Each row below holds a small network's activations on one input, seen along a few directions.
In each table, some parts of the input vary, and every possible input appears once, in random order.
Descriptions start from the smaller parts, as in this example, which fits no table here: line(6) and (point or line(11) or (values(3) and ring(8))).
Shared parts are said once, and a part with two or three values counts as separate values.
In the rows, 128 means zero.

Other details of the inputs vary at random and push rows far along two fixed directions, the same in every table; ignore that.

Rows:
row 1: [ 62 128  93 102 113 132  97 109  91 124 149 134 116]
row 2: [162 128 135 116 135 145 153 172 194 131 117 132 135]
row 3: [152 136 127 123 121 137 136 129 147 135 121 142 151]
row 4: [167 102 156 160 100 143 137 155 129 143 115 122 139]
row 5: [196 120 193 172 130 119 169 174 152 167  98 103 143]
row 6: [ 81 113  97  98 120 120 111 106 106 135 142 128 136]
row 7: [ 91 126 101 109 118 137 100 108 103 103 155 145 123]
row 8: [200 120 169 119 165  91 180 144 189 172 101 110 178]
row 9: [124 124 142 169 102 145 106 139  87 113 145 129 101]
row 10: [181 139 146 122 127 133 175 165 195 181  84 121 167]
row 11: [145 153 149 129 151 115 144 125 132 147 124 128 140]
row 12: [145 162 138 126 145 161 140 191 191 106 133 135  87]
row 13: [109 144 110 126 124 126  98  91  87 111 157 148 129]
row 14: [ 60 140 106 115 136 104  83  58  35 112 174 138 123]
row 15: [ 78 163 104 124 127 154  89 125  97  84 169 150  80]
row 16: [125 170 130 130 141 167 128 182 169  99 141 141  76]
row 17: [146 107 134 145 128 136 162 162 180 131  70 101 107]
row 18: [ 36 162  89 112 111 163  89 135  90 104 155 143  73]
row 19: [191 101 146 153 141 116 164 146 181 116  81 105 124]
row 20: [ 70 103 101 104 138  68  82  16  17 127 176 133 166]
row 21: [ 68 166  98 123 113 172  90 135 101  85 160 155  78]
row 22: [102 126 127 152 147 119 125 121 106  91 114 102  77]
row 23: [125 130 126 153 124 168 137 173 166  81  96 119  61]
row 24: [210  68 135 111 133  50 146  42 121 178 121 126 251]
row 25: [121 168 124 127 126 178 131 185 171 105 131 144  86]
row 26: [174  67 142  98 158  38 149  49 112 178 127 111 229]
row 27: [132  76 106  96 113  69 124  40  83 180 125 123 224]
row 28: [131 142 158 167  98 177 138 210 151 144 103 117  86]
Description of these inputs: line(4) and (values(2) or line(5)).
Changing only the line(4) part turns row 12 into row 26. The same change can be made to row 19. Which row results?
Answer: row 22
Which other rows does row 19 become when the values(2) part takes its other values? List them by row number.
Answer: row 9
List by row number the other rows that have the line(4) part in common with row 17.
Answer: row 1, row 6, row 10, row 18, row 27, row 28

Rows:
row 29: [117  44 103  85 124  67 110  25  85 148 140 132 213]
row 30: [118 167 132 128 123 154 113 154 132 142 155 151 118]
row 31: [ 25 133  73  99 116 146  70  76  65  86 163 153  89]
row 32: [112 105 118 110 115  97  92  65  64 158 179 145 181]
row 33: [ 98 126 138 163 149 114 138 147 115 113 108  87  65]
row 34: [ 69  94  98 174  58 156  67 106  26  73 148 130  84]
row 35: [135 108 117 110 115  79 106  46  76 177 161 144 210]
row 36: [178  56 134  94 107  80 149  95 127 190 122 121 243]
row 37: [138 165 185 182 128 165 151 224 156 155  94 106  63]
row 38: [101 147 105 110 130 151 126 131 155 118 116 141 107]
row 39: [180 114 144 111 116 131 167 174 187 173 102 125 181]
row 40: [231  45 151 174 127  79 158 102 153 129  85  90 171]
row 41: [120 147 127 108 152 115 121  95 104 112 153 142 142]
row 42: [130  56 102  85 147  40 109  27  86 134 158 117 202]
row 43: [194 142 176 130 137 145 162 202 206 173 127 136 149]
row 44: [204  84 131  99 161  56 167  89 179 163 106 109 208]
row 45: [112 171 121 118 159 158 134 194 189  87 137 127  56]
row 46: [100 136 153 165 130 162 154 183 149 122  82 100  52]
row 47: [219 114 177 112 168  95 182 144 195 158 111 123 197]
row 48: [ 40 169  84 121 107 137  58  70  35 120 194 163 111]
row 49: [160 164 169 199 127 194 140 214 161  61 107 124  35]
row 50: [ 68 188  92 115 148 159 105 154 140  73 153 136  41]
row 51: [193  91 152 100 156  62 153  66 128 160 131 125 229]
row 52: [189 139 127 112 162  99 169 136 209 146  94 115 154]
row 53: [ 41 175  86 107 138 125  72  54  35  80 182 158 105]
row 54: [179 107 142 106 142 127 174 152 209 155  88 126 160]
row 55: [108 195 116 123 137 198 148 199 209 106  97 143  57]
row 56: [ 45 143 133 158 139 124  95 101  25  89 146 114  60]
row 57: [126 173 121 121 112 179 144 199 175 138 113 137 112]
row 58: [118 178 127 116 155 140 128 127 124 103 144 146 112]
row 59: [201 110 174 194  99 150 138 179 151 132 105 122 111]
row 60: [129 148 108 114 106 145 138 144 141 152 116 137 152]
row 61: [102 146 109 110 103 161 119 157 126 133 138 137 125]
row 62: [ 86 140 146 161 100 162 130 185 105 135 104  95  69]
row 63: [114  59 108 167  86 127  93  65  59  85 121 121 116]
Describe the family of inputs behind these rows.
Answer: ring(5) and (values(2) or line(5))
Which other rows does row 43 become when the ring(5) part takes its other values? List them by row number.
Answer: row 29, row 36, row 42, row 47
List by row number the other rows that have the ring(5) part in common with row 52.
Answer: row 33, row 40, row 42, row 44, row 45, row 50

Rows:
row 64: [136 127 142 137 127 133 132 134 126 128 123 129 128]
row 65: [135 127 124 123 121 135 128 135 140 131 129 135 133]
row 66: [137 134 125 122 132 132 132 128 142 124 131 135 132]
row 67: [118 113 117 130 128 114 115  92  99 113 137 128 130]
row 68: [128 131 125 122 121 136 133 137 136 137 123 130 135]
row 69: [136 122 127 129 121 132 129 134 138 128 125 130 128]
row 70: [137 128 126 127 127 132 127 131 141 126 129 132 131]
row 71: [130 121 130 135 122 131 135 135 130 130 115 119 125]
row 72: [132 128 125 123 118 135 129 138 137 133 125 132 135]
row 73: [135 135 139 127 126 137 131 135 130 134 130 137 136]
row 74: [132 138 128 115 139 127 133 131 140 129 130 130 131]
row 75: [134 138 125 119 137 128 134 130 141 125 129 134 134]
row 76: [137 130 125 124 127 134 127 132 143 128 132 135 133]
row 77: [136 142 133 133 126 129 129 134 130 140 129 131 131]
row 78: [ 37 188 104 143 115 201  91 182 104  69 152 140  15]
row 79: [115 114 113 125 122 119 108  97 103 119 142 132 136]
row 80: [125 128 129 128 126 131 135 134 135 137 120 124 129]
row 81: [135 133 127 126 138 126 134 129 138 121 125 129 129]
row 82: [126 132 129 122 133 128 133 135 136 139 124 127 129]
row 83: [138 132 126 125 132 130 132 128 141 123 129 133 129]
row 84: [126 136 129 116 136 124 133 134 141 134 130 130 132]
row 85: [113 106 117 131 115 118 112 102  95 121 131 124 133]
row 86: [137 117 129 136 122 130 130 134 135 124 120 125 122]
row 87: [126 134 131 119 136 123 134 134 140 133 128 128 129]
row 88: [136 134 136 127 128 131 129 140 131 135 140 132 135]
row 89: [113 114 119 123 134 108 116  93  97 118 136 122 131]
row 90: [135 132 140 131 126 135 131 135 128 132 127 134 134]
row 91: [138 123 129 134 128 130 128 130 139 123 125 127 125]
row 92: [115 112 130 135 122 118 114  98  86 122 136 129 135]
row 93: [138 130 128 128 132 129 133 127 139 121 127 130 127]
row 94: [136 128 130 133 139 123 135 128 135 118 121 124 124]
row 95: [135 131 129 129 138 125 135 129 137 120 123 126 126]
row 96: [134 130 132 125 139 123 134 129 136 123 123 122 123]
row 97: [137 139 135 136 127 127 130 133 128 138 127 128 128]
row 98: [136 130 141 134 127 134 132 134 127 130 125 132 131]
row 99: [139 121 130 137 129 129 129 130 137 121 123 124 123]
row 100: [112 124 112 117 132 114 114  94 101 118 142 134 140]
row 101: [138 126 139 137 129 128 131 139 127 130 133 124 127]
row 102: [133 133 130 122 139 124 134 130 138 125 126 125 126]
row 103: [137 137 136 139 127 126 130 133 127 136 125 125 125]
row 104: [104 113 117 126 121 116 116  98  96 130 132 124 135]
row 105: [139 127 129 132 133 128 133 127 138 119 125 128 124]
row 106: [137 129 138 134 128 129 130 139 129 132 135 127 129]
row 107: [133 123 128 130 119 133 129 137 135 129 121 127 130]
row 108: [104 118 118 117 131 108 114  97  99 126 141 128 136]
row 109: [132 135 129 118 139 125 133 130 139 127 128 127 129]
row 110: [115 108 114 127 117 119 110 100  99 121 137 130 133]
row 111: [103 122 113 113 127 116 113  99  99 136 142 132 141]
row 112: [104 117 116 119 128 113 114  98  96 133 137 127 136]
row 113: [129 128 126 125 121 135 133 136 134 136 121 127 133]
row 114: [127 123 132 135 127 128 136 133 132 133 115 119 123]
row 115: [127 127 131 129 134 126 134 134 134 135 120 122 124]
row 116: [134 120 129 133 119 131 130 137 133 128 119 124 127]
row 117: [136 124 125 126 121 133 128 135 139 129 127 133 130]
row 118: [124 133 127 121 126 133 134 135 138 141 124 129 134]
row 119: [129 126 127 129 121 134 134 136 133 134 119 124 130]
row 120: [138 134 137 143 128 125 131 133 126 134 122 123 123]
row 121: [138 123 141 141 129 126 131 138 126 128 130 122 124]
row 122: [128 126 135 130 137 120 135 132 135 127 121 120 121]
row 123: [127 129 133 126 137 121 135 133 137 129 123 122 124]
row 124: [136 144 132 130 126 130 129 134 131 141 131 133 134]
row 125: [125 131 128 124 126 132 134 134 136 139 122 127 131]
row 126: [137 131 137 131 128 130 129 140 130 134 137 129 132]
row 127: [128 125 133 132 134 125 135 133 132 133 118 119 121]
row 128: [133 125 126 127 119 134 129 138 136 131 123 129 133]
Describe the family of inputs behind these rows.
Answer: line(5) and (values(3) or ring(10))
Changing only the line(5) part turns row 114 into row 125. The same change can be made to row 89. Which row results?
Answer: row 109
Which other rows does row 87 become when the line(5) part takes its other values? List them by row number.
Answer: row 84, row 108, row 122, row 123
Which other rows does row 115 become when the line(5) part takes its other values? List them by row number.
Answer: row 82, row 111, row 112, row 127
Which other rows does row 126 become when the values(3) part takes its other values? List them by row number.
Answer: row 77, row 90
